Each row below holds a small network's activations on one input, seen along a few directions.
In each table, some parts of the input vary, and every possible input appears once, in random order.
Descriptions start from the smaller parts, as in this example, which fits no table here: one of 5 places around a ring, together with either a single point or one of 11 places along a line or (one of 2 separate values, together with one of 6 places along a line).
Shared parts are said once, and a part with two or three values counts as separate values.
(in the rows, 128 means zero)

Other details of the inputs shift rows strongly along two fixed directions, in all tables alike. That doesn't count.

A family of inputs:
x1: [129 123 129 150 145 123 109 152 129 103  99  78]
x2: [142  71 176  69 101 116  91 113 108 177 134 129]
x3: [122 211  62 163 149 141 156 114 147 116 134 139]
x4: [151 118 154 158 129 139 106 145 136 111 113  83]
x5: [143 184 108 172 133 158 145 122 154 111 133 138]
x6: [128  77 156 163 166 129 106 178 145  73 101  91]
x7: [101  70 189  46  97  94  88 140  92 144  92 119]
x8: [135 117 124 103 116 138 122 101 131 171 151 157]
x9: [116 179  67 163 158 141 161 131 149 112 130 165]
x10: [147 213  79 182 137 163 153 111 159 120 147 141]
x11: [136 215  63 204 172 155 162 140 168  79 140 154]
x12: [122 163  86 147 142 136 146 131 148 118 141 170]
x13: [117 134 129 100  92 116 174 103 120 153 158 140]
x14: [124  63 175 172 165 138 101 179 138  75  91  72]
x15: [114 140 133  81  95 122 113 108 111 166 139 144]
x16: [158 102 168 166 147 129 101 150 134 114 106  76]
x17: [126  72 186 160 152 106 152 182 124  55  82  39]
x18: [151 125 164 191 158 150 124 169 151  71  95  95]
x19: [116 153 104 148 136 143 143 126 139 129 135 159]
x20: [136 114 151 159 140 131 103 155 128 105 108  71]
x21: [135 173  88 183 129 154 184 105 120 101 143 132]
x22: [112 105 125  67 106 122 113  99 112 193 157 168]
x23: [132 108 147 115 120 111  94 142 119 125 117  99]
x24: [114 157 105  59  86 112 116  95 115 175 157 173]
x25: [130 134 100  76 113 114 117  94 119 182 167 171]
x26: [100 133  84  81 118 123 140 101 131 172 147 189]
x27: [129  82 162  66 105  92  79 124 102 169 128 122]
x28: [145 130 138 195 168 134 111 152 138  98 109  71]
x29: [118 134 121  84  92 101 167 104 122 145 163 153]
x30: [127 202  81 184 152 157 157 121 153 110 141 158]
x31: [110 109 125  62  80 108 154  86  80 158 133 161]
x32: [143 101 151 189 163 152 121 157 159  85 106  97]
x33: [139  33 232  75  81 100 127 148 105 132 110  80]
x34: [131 180  71 158 154 129 140 111 139 138 135 132]
x35: [126 103 183 165 150 134 101 174 128  74  83  71]
x36: [111  62 154  62 122 106  99 135 103 161 119 130]
x37: [130 128 117 105 123 128 118 104 119 169 153 143]
x38: [128  51 193  93  97 102 116 141  81 103 105  97]
x39: [137  81 155 155 168 125 101 173 135  90 109  86]
x40: [119 198  68 164 157 143 162 126 148 108 129 162]
x41: [110 160 111  78  99 116 123 102 122 158 148 179]
x42: [155 179  87 183 118 165 188  98 135 110 149 143]
x43: [121 122 132  73  86 129 128  97 124 183 147 193]
x44: [118 124 104  62 112 109 120  92 109 191 150 165]
Each input here is: one of 4 places along a line, together with either one of 2 separate values or one of 9 places around a ring.
The inputs of x39 and x22 match in every part but the place on the line of 4. If x29 is changed in the same way as x39 into x22, which row does it become?
Answer: x13
Which other rows does x32 become when the place on the ring of 9 takes its other values? List them by row number.
Answer: x2, x4, x5, x8, x10, x16, x18, x43

A family of inputs:
x45: [136 167 134  47  37 105  99  74 108 239 164 185]
x46: [143 175  84 197 140 180 118 127 127  99 107 120]
x47: [118  83 156  94 120 103  75 149  77 131  67 135]
x48: [ 91  76 177 103 133 149 107 134 106 137 114 158]
x49: [ 97  57 211 140  89 120 170 170  79  46  79  64]
x50: [ 85  57 192  94 158 115  92 163 111 135 111  90]
x51: [117  58 129  75 112 112 115 117 140 174 141 118]
x52: [168 188  93 186 126 143 153 122 167 136 189 147]
x53: [123 142 104 180 224 128 145 172 147  87 106 107]
x54: [100 121 101 225 197 136 143 167 185  72 117  73]
x55: [150 148 113 213 200 166 122 175 163  69  81  28]
x56: [104 211  30 113 103 109 249  85 115 134 164 173]
x57: [141 205  62 144 153 151 177  70 143 205 196 173]
x58: [151  66 210 132  79 106 181 113  72  93 107  80]
x59: [141 113 106  77  96 105 121  87 107 218 199 147]
x60: [140 223  12 136 144 149 138  67 146 145 189 151]
x61: [140 180 114 184 201 141 156 169 174  77 120 147]
x62: [110 107 187  92 109 101  62 147 124 102 125 115]
x63: [118  96 127  52 144  66  74 122  95 140 115 125]
x64: [105 184   9 120 152 109 179  86 169 177 168 206]
x65: [151 192 108 156 134 168 136 136 180 121 119 122]
x66: [145 137  75 185 173 148 134 156 152  97 159  83]
x67: [108  14 208 138 136 130  70 193  94  79  97  90]
x68: [140 143 104  48  85  95  99  46  92 224 191 154]
x69: [ 85 242  21 137 127 132 132  83 128 177 162 169]
x70: [ 83 177 125  35  49 106  92  94 112 212 155 201]
x71: [136 129  84 208 219 111 132 196 148  57 118  80]
x72: [110  37 212 124 136 125  47 161  91  74  76  81]
x73: [147 132 134 211 126 156 211 140 113  23 104  74]
x74: [149 204  66 182 138 134 127  99 126 162 148 103]
x75: [ 95 196  74 165 121 138 231 112 127  88 148 113]
x76: [115 148 171 212 134 139 198 185 138   4  98  53]
x77: [123 101 138  95 115 116  69 139  99 147 104  70]
x78: [169 128 146 214 151 138 149 150 194 101 130  95]
x79: [128 108 167  47  96 143 115 118 136 177 151 169]
x80: [122 103 140  45 104  79 105 144 120 157 154 186]
x81: [107 153 121 211 153 160 101 156 120  75  84 101]
x82: [151 223  52 192 115 166 145  72 123 167 153 175]
x83: [137 167  92 161 122 137 221 107 120  80 144  87]
x84: [150 106 196  90 108 127 119 124 132 179 146 142]
x85: [ 86 111 147  55  85 139  97  93 101 187 107 176]
x86: [155  64 180  69  81 114  72  82  74 173 135 143]
x87: [104 119 110  34 115 125 136  86  97 199 144 246]
x88: [143 193 108 165 173 132 137 164 173  93  90 129]
x89: [106  59 206 108 116 106  76 192 129  98 128 101]
x90: [149 192  76 156 135 175 176  64 135 186 180 215]
x91: [112 112 120 231 209 137 113 206 151  43 122  41]
x92: [156  88 220  96  94 119  87 147 134 159  92  85]
x93: [ 88  77 160  64 120  88  56 126  93 138 126  95]
x94: [131  42 195 109 166 134  94 174 117 119 103  58]
x95: [145 189  35 177 142 136 185  69 177 188 192 161]
x96: [154 214  72 175 118 128 247  55 122 127 178 119]
x97: [111  67 170 102  80  97 186 154  75  79  87 107]
x98: [123  59 172  42  72 112 107 120 152 177 142 154]
x99: [133  94 197 108 131  85  64 195 116  94  59  85]
x100: [112  90 100  28  90 100 116 100  82 194 158 233]
x101: [149  67 207  75 101 111  52 153 120 104 112  84]
x102: [137  52 151  88 100 141  95 134  97 143 140 145]
x103: [159 165  65 212 143 167 183  84 169 148 159 176]
x104: [163  22 209 151 127 126  85 165  94 111 114  80]
x105: [141 162  76 161 173 132 120 118 125  82 112 164]
x106: [147 102 165 105 128 116 100 122 115 180 108  72]
x107: [107 134 100  13  89 115 119  74  97 215 117 228]
x108: [114 240   5 139 158 112 142  99 129 159 139 171]
x109: [120  18 168 103 142 105 109 157 122 113  76 136]
x110: [103  95 214  86 106 120  77 168 137 129  83  97]
x111: [148 139 113 193 180 193 149 137 145  91 123 137]
x112: [136  66 180  66  87 115  85 157 126 140 151 123]
x113: [ 93  81 173 105 106 113 111 148 163 133 127 138]
x114: [184 162 147 207 149 133 108 142 157  76 134  78]
x115: [100 197  73 183 179 150 137 133 160 116 113 100]
x116: [160 227  98 176  97 132 244  66 139 108 175 144]
x117: [120 196  41 119 130 116 178  96 188 161 169 230]
x118: [136 106 119  56  87 141  87  73  93 163 147 176]
x119: [151  80 129 225 177 174 138 165 169  55  93  86]
x120: [128 184  69 167 200 124 140 148 152 110  90 105]
x121: [151 182 127 197 125 151 218 134 144  34 131  87]
x122: [104 147 122  30  41  86 203  93  95 158 154 195]
x123: [157 165 125 195 196 109 106 179 163  29  99  97]
x124: [124 135 151  45  55 118  79 117 113 186 133 151]
x125: [117 142 173 208 190 160 126 194 174  52 107  91]
x126: [158  45 223 130 122 139  81 148 104 130  63  69]
x127: [120 116 119  22  65 151 110  67 102 216 130 197]
x128: [ 88  55 157 114 113 132 114 127 130 139 113 156]
What do these inputs look like to the network?
Answer: one of 3 separate values, together with one of 4 places along a line, together with either a single point or one of 6 places around a ring
The inputs of x64 and x95 match in every part but the place on the line of 4. If x88 is changed in the same way as x64 into x95, which row does it become?
Answer: x92
The inputs of x109 and x128 match in every part but the place on the line of 4. If x117 is changed in the same way as x109 into x128, which row does it become?
Answer: x113
Which other rows does x83 become when the choice among 3 separate values takes its other values? List them by row number.
Answer: x73, x121
Which other rows agree with x48 in the place on the line of 4 and the choice among 3 separate values? List them by row number.
Answer: x49, x67, x72, x81, x85, x128
Which other rows agree with x127 in the place on the line of 4 and the choice among 3 separate values? List them by row number.
Answer: x46, x73, x102, x111, x118, x119
Which other rows does x47 become when the choice among 3 separate values takes its other values? List them by row number.
Answer: x99, x108
Which other rows does x74 become when the place on the ring of 6 takes its other values? List them by row number.
Answer: x57, x59, x68, x95, x106

A family of inputs:
x129: [ 96 140 108  83 100 129 135 105 111 147 140 181]
x130: [117 166  75  83 103 115 156  96 114 161 148 180]
x131: [125 132  94 106 130 138 113  95 128 176 150 162]
x132: [120 176  86 112 117 118 149 110 126 132 137 170]
x133: [113 177  57 130 126 143 170  98 132 141 146 174]
x134: [137 123 119  90  89 117 151  87 106 171 163 169]
x135: [154 141 111 198 146 130 161 142 155  75 151  80]
x136: [112 130 101  78 104 104 143  93 100 170 149 173]
x137: [111 152 109 126 136 125 146 133 145 118 127 159]
x138: [136 174  91 181 158 154 119 130 158 114 126 139]
x139: [135 180 107 156 144 133 111 127 143 131 126 118]
x140: [149 124 149 162 133 133 149 129 124 104 125  77]
x141: [127 185  80 211 170 154 163 144 155  64 114 122]
x142: [133 165 130 120  93 130 147 103 125 144 143 136]
x143: [125 189  73 161 145 161 121 112 152 134 150 169]
x144: [122 189  91 129 111 153 166  99 147 149 168 200]
x145: [139  56 171 176 172 133  81 178 128  92  89  66]
x146: [115 104 141 113 123 104 133 131 100 131 123 101]
x147: [135 134 130 125 102 123 153 102 114 152 152 124]
x148: [140 182  68 124 133 136 126 100 137 163 151 168]
x149: [129  45 198  67  80 118 110 131  94 152 111 114]
x150: [134  93 176 123 139 121  65 165 119 106  98 101]
x151: [153 176  83 231 171 173 184 124 156  77 140 113]
x152: [131  49 183 107 134 123  69 161 115 131  91  87]
x153: [131 114 120 181 166 118 142 170 145  57 125  63]
x154: [134  52 184 123 114 127 121 139 106 123 115 101]
x155: [121  67 170  63  88 108 131 110 108 180 147 159]
x156: [135 121 148 148 129 140 147 138 149 113 124 126]
x157: [110  72 175 109 134 110 116 165 129 103  95 104]
x158: [120 140 101 191 178 137 163 151 149  85 127 119]
x159: [116 121 139 104 118 108 132 138 108 126 111  97]
x160: [138 123 109 144 149 120 109 142 149 121 150  96]
x161: [137  89 186  96  90 113 124 134 103 137 112  83]
x162: [110  85 179  82 103  95 107 144 102 129  98  88]
x163: [135  82 190 140 144 119  72 171 126 107  84  51]
x164: [142 117 143 156 161 127  96 148 128 115 111  71]
x165: [137 123 153 192 142 162 133 158 137  67 108  97]
x166: [142 134 120 211 190 132 148 169 138  44  94  69]
x167: [115  81 149 121 142 120 125 142 106 105 106 100]
x168: [106 131 101  84 123 117 152 103 124 160 152 174]
x169: [140 192  68 193 167 145 137 119 150 130 147 120]
x170: [123 196  57 213 169 160 175 128 163  80 125 133]
x171: [105 124 125  41  89  97 138  85  90 187 147 151]
x172: [114  98 136  61  96 123  86 102 117 190 133 162]
x173: [107 161  62 129 127 136 167  90 121 151 160 177]
x174: [105 108 144  42  82  99 109 114  91 158 129 170]
x175: [129  68 164 129 158 119  89 161 133 130 115 107]
x176: [127  72 200  66  81 113  98 132  94 135 117 128]
x177: [109 159  84 108 127 126 162 114 139 146 146 176]
x178: [141 204  67 176 158 149 136 119 153 133 141 122]
x179: [140  99 162 170 131 148 134 148 137  87 103  89]
x180: [135  63 173 129 163 123  83 167 135 117 104  89]
x181: [139  99 164 191 170 123 120 189 133  36  69  48]
x182: [122 121 171  81  76 122 117 115 101 151 133 128]
x183: [133 132 124 122 115 137 159 118 141 144 145 155]
x184: [118 118 165 157 146 119 115 176 118  67  88  68]
x185: [116 107 148  68 111 114  88 125 132 176 134 167]
x186: [124  65 190  35  89  94  55 129  96 172 110 136]
x187: [113 127 149  98 107 103 122 133 108 128 110 113]
x188: [153 182 107 191 139 150 161 126 150  85 131 128]
x189: [137  91 164  57  73 108 126 106  97 165 132 146]
x190: [129  78 187 104  93 127 114 133 112 128 108 121]
x191: [125 151  90 106 133 134 122 113 148 175 150 174]
x192: [147 200  97 204 136 156 174 118 155  98 138 103]
x193: [156  72 171 202 193 127  82 191 130  63  81  43]
x194: [114 204  67 182 164 151 170 137 162  90 143 166]
x195: [137 141 114  77  85 122 154  68 111 180 166 178]
x196: [130  55 194 128 153 121  70 180 141 109  86  83]
x197: [135 106 159  83  83 117 127 108 111 150 132 140]
x198: [130 127 120  95 107 131 159  93 129 171 163 174]
x199: [137 133 104  99 130 124 106 101 120 168 146 152]
x200: [123 205  81 132 127 140 118 101 140 158 154 162]
x201: [123 148 123  94  93 132 150 101 138 165 154 189]
x202: [127 170 102 167 165 150 115 144 162 114 135 149]
x203: [137 190  69 135 133 139 125  96 148 157 150 171]
What do these inputs look like to the network?
Answer: one of 3 separate values, together with either a single point or (one of 4 places along a line, together with one of 6 places along a line)
The inputs of x174 and x176 match in every part but the choice among 3 separate values. If x166 is changed in the same way as x174 into x176, which row does it become?
Answer: x195
Start at x184 and move only the place on the line of 6, one step at a time. The first step leads to x187. Which rows follow, in order?
Answer: x162, x159, x171, x146
Which other rows does x198 become when the place on the line of 4 takes its other values? List them by row number.
Answer: x140, x151, x195
Start at x194 and move only the place on the line of 6, one step at a time. The first step leads to x137. Which rows follow, in order?
Answer: x157, x177, x168, x158
Which other rows does x169 become when the place on the line of 4 takes its other values? List them by row number.
Answer: x145, x175, x193
